A small network was trained on made-up records. Each row is its average activation on records with the value named, seen along a few directions.
Values that are neighbours, or in one group, have similar rows; names and order tell nothing.
(in the rows, 500 means zero)
Strong random noise was added to every row along 2 fixed directions; ignore it. To show where, here is one row again and again, with new noise each time:
[536 430 518 630 444 466 566 531 549 544 492 493 471 460 681 423 585 595]
[555 574 418 648 584 422 620 664 531 641 588 395 429 432 765 479 640 611]
[601 471 511 440 445 553 509 600 339 538 438 441 551 433 393 591 615 493]
[645 670 380 407 627 522 562 792 253 661 546 299 521 389 415 714 697 484]


Values of Mipi:
s6: [551 383 612 377 494 622 430 471 222 328 424 582 589 417 142 653 554 315]
s4: [545 472 505 450 564 410 377 512 492 535 506 600 479 504 491 511 359 525]
s11: [573 605 442 498 423 436 706 489 494 557 567 418 508 474 627 513 581 475]
s15: [531 566 378 220 588 586 314 628 234 604 520 460 533 416  36 830 469 425]
s1: [459 437 670 385 462 572 442 527 333 378 416 603 494 561 337 534 369 366]
s10: [517 483 532 343 553 601 460 565 381 477 440 717 429 577 353 539 475 407]
s2: [543 561 484 266 692 647 351 654 359 535 480 584 591 483 307 624 475 444]
s13: [430 582 489 583 571 370 516 433 742 633 688 446 427 515 512 458 479 537]
s7: [444 365 656 571 297 528 457 352 552 338 297 627 527 578 551 387 469 639]
s9: [386 559 451 433 527 471 523 363 638 478 564 398 502 519 443 493 498 465]
s14: [464 505 471 556 628 410 383 457 577 621 716 366 455 504 558 521 395 555]
s8: [384 644 449 547 484 413 527 380 646 415 555 413 463 604 589 374 472 503]
s5: [556 777 265 495 590 440 618 593 445 540 668 279 491 487 557 582 661 459]
s16: [566 552 459 445 430 462 529 555 483 455 401 397 595 530 589 526 588 452]
s12: [592 584 411 506 609 583 499 714 385 557 462 384 578 379 423 647 555 437]
s3: [467 477 507 460 504 691 565 494 387 490 351 519 556 526 312 522 400 439]
Mipi is arranged as a ring.
Which values are neighbours of s4? Give them in the order they are listed. -> s15, s2
Which values are neighbours of s8? Give them in the order they are listed. -> s9, s5
Which values are neighbours of s16? Give them in the order they are listed. -> s11, s7
Which values are neighbours of s1? Give them in the order they are listed. -> s6, s10
